A small network was shown many inputs. Here are its activations along a few directions, one row for each input.
Each table varies a few parts of the input and shows all the possible inputs, shuffled.
Descriptions start from the smaller parts, as in this example, which fits no table here: one of 2 separate values, together with either a single point or one of 11 places around a ring or (one of 5 places around a ring, together with one of 6 places along a line).
Shared parts are said once, and a part with two or three values counts as separate values.
In the rows, zero is written as 128.

Other details of the inputs shift rows strongly along two fixed directions, in all tables alike. That doesn't count.

Rows:
x1: [114 157 219 163  94 111  93  84 132  95  98  97 114 118]
x2: [117  91  56  89 157 155 144 100  63 135 138 121 167 161]
x3: [132 127 113 144 128 137 145 150 147 132 150 136 134 133]
x4: [145 143 166 130 131 155  98  32  58  91 101 119 167 160]
x5: [132 100  62  76 168 148 133 113  70 135 129 119 170 150]
x6: [127 132 123 142 122 116 133 152 158 139 141 104 112 106]
x7: [143 137 117 127 144 133 133 159 149 127 144 138 135 128]
x8: [142 143 185 158 103 113  89  96 162 119 142 159 111  98]
x9: [137 130 130 126 140 108 124 108 120 122 116 122 105 113]
x10: [120 125 107 139 120 123 150 148 139 130 142 110 115 118]
x11: [126 117 109 105 140 128 130 159 129 143 121 134 133 131]
x12: [121 116 109 111 126 128 140 159 129 141 119 142 128 138]
x13: [109 115 135 133 110 126 134 155 153 148 128 142 121 120]
x14: [118 120 131 126 112 125 115 164 153 149 141 133 130 114]
x15: [155 125 138 117 152 126 105  50  88 110 121 156 134 132]
x16: [133 132 111 141 126 140 154 154 144 134 140 144 129 135]
x17: [107 137 201 136  99 143  73  85 114 104  92 122 135 137]
x18: [124 136 127 132 123 107 152 158 148 132 125 121 101 123]
x19: [140 137 109 127 135 133 153 159 139 135 132 145 127 144]
x20: [119 129 127 143 114 117 153 151 153 133 132 117 102 113]
x21: [126 138 111 123 142 115 138 153 141 132 136 107 119 116]
Description of these inputs: one of 3 separate values, together with either a single point or one of 6 places around a ring.
Changing only the choice among 3 separate values turns x15 into x11. The same change can be made to x16. Which row results?
> x13
Change only the choice among 3 separate values in x17. List by row number the other rows that result.
> x1, x4

Rows:
x22: [135 106  58 112 145 137 167 214 166 169 168 162 135 130]
x23: [110 138 187 162  80 100 120 152 197 131 124 132  84  92]
x24: [118 119 123 131 121 121 130 104 111 127 123 120 120 125]
x25: [136 135 146 142 124 140 114 120 132 121 133 134 137 132]
x26: [122 119 121 113 138 128 121 116 102 130 110 124 130 137]
x27: [122 118 119 111 140 129 115 116 103 127 116 117 139 131]
x28: [131 132  79 128 141 159 166 227 142 143 147 111 148 161]
x29: [117 124 136 126 117 116 130 109 127 125 127 120 121 119]
x30: [120 118 124 112 127 143 126 114 108 127 127 130 151 146]
x31: [127 155 188 170  94 102 120 149 196 124 137 129  91  88]
x32: [140 133 118 121 146 130 123 115 104 120 119 124 131 138]
x33: [141 135 127 113 146 126 129 113 110 119 120 124 135 137]
x34: [122 121 125 103 138 125 123 115 107 127 115 122 137 135]
x35: [136 134 126 135 131 123 142 102 118 117 127 123 122 127]
x36: [119 116 107 124 128 129 130 109 101 126 128 113 127 130]
x37: [118 123 146 128 112 136 118 117 129 127 120 139 136 135]
x38: [121 116 122 122 127 144 124 116 104 130 123 132 143 146]
x39: [115 125 133 130 119 120 125 109 124 126 129 116 125 112]
x40: [121 123 143 132 112 138 108 121 125 127 124 136 133 133]
x41: [136 134 126 122 136 143 131 113 112 120 132 133 147 148]
x42: [115 127 131 130 114 144 134 187 157 143 137 120 140 132]
x43: [136 136 147 137 122 138 126 117 132 120 126 141 133 137]
x44: [135 137 136 135 126 117 138 109 130 117 133 122 121 122]
x45: [123 120 125 109 136 127 126 114 107 126 109 125 134 133]
x46: [139 135 124 118 145 128 132 112 109 119 114 128 132 137]
x47: [135 136 130 144 125 121 130 111 125 117 132 122 115 122]
x48: [123 120 119 112 137 130 114 118 103 127 113 122 131 135]
x49: [123 123 125 108 138 129 118 115 107 128 116 118 140 128]
x50: [140 134 123 123 146 126 128 113 106 122 115 127 129 138]
x51: [139 132 119 120 149 131 121 115 106 121 122 120 136 134]
x52: [140 138 135 121 142 127 120 112 116 121 121 123 133 126]
x53: [135 134 131 144 128 121 136 108 122 120 129 124 115 124]
x54: [134 140 147 136 124 139 118 116 131 120 133 136 142 130]
x55: [133 135 131 143 129 122 128 109 126 117 135 118 122 118]
x56: [130 152 201 174  87 117 109 158 197 127 130 151  99 111]
x57: [137 109  36  97 164 125 179 240 164 176 158 142 127 127]
x58: [131 117 104 136 124  99 147 157 184 155 161 164  90  89]
x59: [117 121 132 134 119 121 121 111 124 125 130 115 122 115]
x60: [119 122 144 131 114 138 107 120 127 127 128 132 140 130]
Changing only one part turns x35 into x43. The same change can be made to x59. Which row results?
> x60
Describe the family of inputs behind these rows.
> one of 3 separate values, together with either a single point or (one of 2 separate values, together with one of 6 places around a ring)
Which other rows agree with x57 in the choice among 3 separate values? List them by row number.
> x26, x27, x32, x33, x34, x45, x46, x48, x49, x50, x51, x52
Change only the place on the ring of 6 in x38. List by row number the other rows that result.
> x30, x37, x40, x42, x60
Change only the choice among 2 separate values in x59. List by row number the other rows that result.
> x55
Change only the choice among 2 separate values in x24. List by row number the other rows that result.
> x53

Rows:
x61: [133 128 107 140 125  95 169 199 201 157 148 156  81 102]
x62: [129 120 119 123 131 127 135  27  60 103 119 117 138 137]
x63: [114 122 120 123 112 140 129 214 170 155 136 132 133 133]
x64: [115 110  87 116 131 153 140 183 129 150 144 126 149 144]
x65: [154 132 147 108 154 137  89  36  69 104 109 150 159 145]
x66: [129 113  86 112 156 141 143  45  40 108 113 108 144 155]
x67: [137 123 131 137 122 141 126  96 112 126 126 148 134 145]
x68: [167 116  36  91 194 126 157  95  75 135 154 139 141 132]
x69: [155 124 103 104 166 156 111  49  53 109 122 139 170 155]
x70: [138 144 124 151 126 143 143 210 175 138 153 127 131 136]
x71: [134 161 231 181  83  91  81  51 171  99 126 137  89  75]
x72: [116 135 237 141  82 106  50  76 167 124 101 175 106  91]
x73: [101 128 142 137 102 114 133 222 187 146 130 100 104 111]
x74: [136 116  91 104 149 153 144 108  77 124 119 136 157 169]
x75: [128 145 234 177  69 105  84  53 175 109 125 180  97  96]
x76: [130 150 117 140 133 126 153 214 164 131 136  90 121 129]
x77: [120 132  97 113 142 135 170 199 125 137 113  92 129 152]
x78: [121 114 152 133 105  81 100 109 181 149 135 176  83  65]
x79: [140 127  69 115 171 148 148 100  62 115 132  91 155 152]
x80: [124 139 140 131 117 136 151 232 186 148 123 135 120 146]
x81: [108 117  93 126 117 151 156 233 173 158 158 121 144 135]
x82: [105 107  78 111 137 140 155 148 105 137 140  91 146 135]
x83: [135 141 107 145 129 149 165 239 187 143 165 119 139 136]
x84: [107 133 223 164  74  88  65  65 163 114 115 139  83  77]
x85: [112 106  87  82 159 138 130 115  64 128 107  97 155 148]
x86: [136 158 200 148 116 102  89  92 145 106 106 125 106  99]
x87: [132 118  98 105 153 135 136  46  43 104 103 111 144 154]
Changing only one part turns x72 into x65. The same change can be made to x73. Which row results?
> x76
Describe the family of inputs behind these rows.
> one of 3 separate values, together with either a single point or (one of 2 separate values, together with one of 4 places along a line)
Change only the choice among 2 separate values in x65. List by row number the other rows that result.
> x86
Change only the choice among 3 separate values in x75. List by row number the other rows that result.
> x81, x83
A walk changes only the place on the line of 4. It starts at x80 and steps to x74. List the rest of the walk in order.
> x67, x75
Change only the choice among 3 separate values in x70. List by row number the other rows that result.
> x64, x67

Rows:
x88: [122 141 127 105 139 122 148 180 142 141 107 111 125 114]
x89: [124 165 142 177 128  93 146 103 121  94 122  38  79  91]
x90: [152 133 122 119 148 151 108  86  89 112 142 136 171 136]
x91: [132 136 107 121 126 144 131 167 132 126 149 120 142 160]
x92: [115 118 131 136 115 143  91 129 107 134 124 114 129 123]
x93: [115 140 204 166  76 122 113 130 159 123  98 150  87 122]
x94: [147 158 191 155 129 119 103 120 174 124 128 162 114 100]
x95: [123 123  95 103 151 144 127 123  97 137 137 113 162 116]
x96: [119 114 111  86 153 129 133 114  86 117 116  96 164 149]
x97: [149 137 103 108 154 139 132 119  76 120 107 129 148 172]
x98: [122 144 136 128 116 133 172 180 165 144 117 132 123 124]
x99: [128 125  92  92 156 119 142 127 102 141 106 120 125 123]
x100: [125 109 102 122 157 154 112 117  72 134 103 106 141 148]
x101: [ 96 129 113 123 118 135 130 206 151 137 138  96 131 136]
x102: [109 112 134 132  99 146 115  83  97 114 131 131 133 148]
x103: [119 113 101  94 139 122 121  95 108 131 137 118 129 115]
x104: [ 99 123 109 124 109 138 125 211 149 140 137  93 121 141]
x105: [115 129 189 179  67 134  92 121 164 131 134 146 108 108]
x106: [133 124 132 129 143 116 114 114 143 147 112 130 115  98]
x107: [147 133 125 116 139 140 112  98  73 112 103 136 128 163]
x108: [157 120 106 133 161 121 113  87 112 124 130 164 114 123]
x109: [150 114  92 123 151 123 111  76  89 122 153 162 131 122]
x110: [125 112 153 166  89 108 108  90 163 133 145 170  98  85]
x111: [122 143 187 145 128 115  96 112 162 131 105 139 117  84]
x112: [118 115 112 139 120 156 124 102  95 128 135 131 158 141]
x113: [144 133 125 102 140 146 115  82  96 102 141 131 160 146]
x114: [117 120 120 113 117 150 138  94 111 114 135 122 164 142]
x115: [132 108  81 114 136 124 165 114  99 134 115 149 116 133]
x116: [154 134 109 117 173 158 127 116  99 118 120 129 167 149]
x117: [129 108 121 154 128 121 138 108 141 141 124 161 107 109]
x118: [110 118 165 157  77  97 116 104 177 128 148 167  83  91]
x119: [116 117 141 125 112 128 129  86  99 116 118 126 140 155]
x120: [106 117 101 120 118 154 140 118 100 123 140 119 152 158]
x121: [111 126 123 103 139 116 158 207 157 144 137  94 133 127]
x122: [137 139 116 122 126 123 142 176 172 139 166 136 115 122]
x123: [122 134 186 161  86 133 106 103 166 120 132 146 140  98]
x124: [133 132 136 131 119 143 102 124 118 113 146 132 122 154]
x125: [125 120 126 113 140 142 100  84  90 120 122 115 166 116]
x126: [127 111 118 107 129 116 148  62 100 129 131 139 132 138]
x127: [160 128 105 120 170 132 121  76  99 128 128 155 135 130]
x128: [128 116 108 124 130 147 133  74  93 130 138 136 169 122]
x129: [143 129 181 142 109  74  93  75 157 113 135 170  83 108]
x130: [105 120 121 115 130 120 137 197 137 137 127  91 132 149]
x131: [109 135 155 116 111 124 101 118 146 115 125 110 138 112]
x132: [119 144 195 156  85 117 117 106 150 120  94 152 103 124]
x133: [114 132 143 126 105 131 136 106 146 125 142 137 139 119]
x134: [124 115 127  97 143  99 121  84 105 128 123 120 126 121]
x135: [111 106  80 109 128 114 140 179 147 148 149 113 110 115]
x136: [141 130 100 128 144 155 116 129  91 123 144 132 158 151]
x137: [150 144 100 114 146 120 165 201 160 145 131 137 113 132]
x138: [144 138 142 156 130 146 111 169 144 130 124 136 116 145]
x139: [141 141 112 147 146 149 138 213 154 140 131 124 132 152]
x140: [119 124 132 167 111 153 141 188 158 146 119 128 119 142]
x141: [122  95  87 112 132 115 163 109 101 135 138 138 122 142]
x142: [120 113 117 104 136 142 157 101  92 114 126 116 167 159]
x143: [147 157 139 118 137 125 143 162 153 129 122 138 125 129]
x144: [108 118 143 143  96 134 150 189 150 135 133 116 115 154]
x145: [135 136 125 153 117 151 116 197 149 135 154 127 124 143]
x146: [127 104 102 124 133 110 101  86 104 138 131 138 124  96]
x147: [127 138 194 165 105 134 114 100 170 120 106 150 129 106]
x148: [115 127 114 137 144 144 131 197 140 147 112 104 134 133]
x149: [142 143 109 128 144 146 142 187 152 142 163 128 149 126]
x150: [107 135 125 111 119 125 136 183 168 142 142 104 130 110]
x151: [151 124 118  99 156 110 129  74  96 120 140 141 133 145]
x152: [152 125  96 110 156 111 134 106  99 120 119 158 113 134]
x153: [117 141 202 146  86 102 128 111 184 127 129 144 109 107]
x154: [127 127 173 133 109  79  90  82 146 122  96 156  74  80]
x155: [118 104  96 106 137 100 142 163 134 143 133 116 105 122]
x156: [137 133 142 125 127 118 115 122 120 116 131 126 132 162]
x157: [129 114  91 134 119 141 152 144 145 152 153 136 136 117]
x158: [118 165  99 193 121 120 213 189 154 107 147  39  95 118]
x159: [141 112  73 105 149 123 130 102  98 118 156 150 126 138]
x160: [139 124 143 122 133 130 105  93  92 108 127 129 129 171]
x161: [121 112 106 111 126 131 139  62 102 127 146 143 137 128]
x162: [115 148 199 146  95 102  90 137 161 124  88 131  95 105]
x163: [123 147 205 128 108 107  91  92 144 107  84 135 114  95]
x164: [133 105 110 126 153 114 108  85 108 138 110 141 110 103]
x165: [151 147 145 110 146 132 120  98 105 105 105 138 147 143]
x166: [113 128 146 144 109 127  90 132 133 134 123 118 134 112]
x167: [127 129 106 122 124 127 184 192 161 155 124 135 111 126]
x168: [140 136 127 114 136 130 151 191 155 125 141 110 147 155]
x169: [122 140 125 127 117 145 175 200 162 136 111 119 140 141]
x170: [125 129 172 141 106 100  79  78 152 133 129 146 105  71]
x171: [118 123 115 150 133 156 149 164 131 139 119 127 143 147]
x172: [154 126 105 117 151 133 112  74  99 126 151 153 141 123]
x173: [130 121 100 121 159 156 154  95  97 134 120 135 162 138]
x174: [113 129 116 121 127 131 134 204 130 141 102 101 115 145]
x175: [157 168  84 166 158 113 177 118  92  90 146  45 114 133]
x176: [135 155 185 134 108 115  99  99 163 109 149 155 118 106]
x177: [133 118 119 141 137 134 145 105 135 143 125 151 126 115]
x178: [124 133 138 134 137 141 132 193 166 140 112 105 138 113]
x179: [149 135 109  95 156 128 146 121 111 123 140 121 152 157]
x180: [110 113 122 114 123 126 128 177 118 135 121  90 123 152]
Describe the family of inputs behind these rows.
> one of 3 separate values, together with either a single point or (one of 5 places around a ring, together with one of 6 places along a line)
Changing only the choice among 3 separate values turns x160 into x144. The same change can be made to x139. Which row results?
> x171
Changing only the choice among 3 separate values turns x158 into x175. The same change can be made to x102. Which row results?
> x124
Changing only the choice among 3 separate values turns x105 into x92. The same change can be made to x93. Which row results?
> x174
Change only the place on the line of 6 in x171. List by row number the other rows that result.
> x117, x140, x147, x173, x177
A walk changes only the place on the line of 6. It starts at x138 and steps to x139. List the rest of the walk in order.
> x116, x94, x127, x108
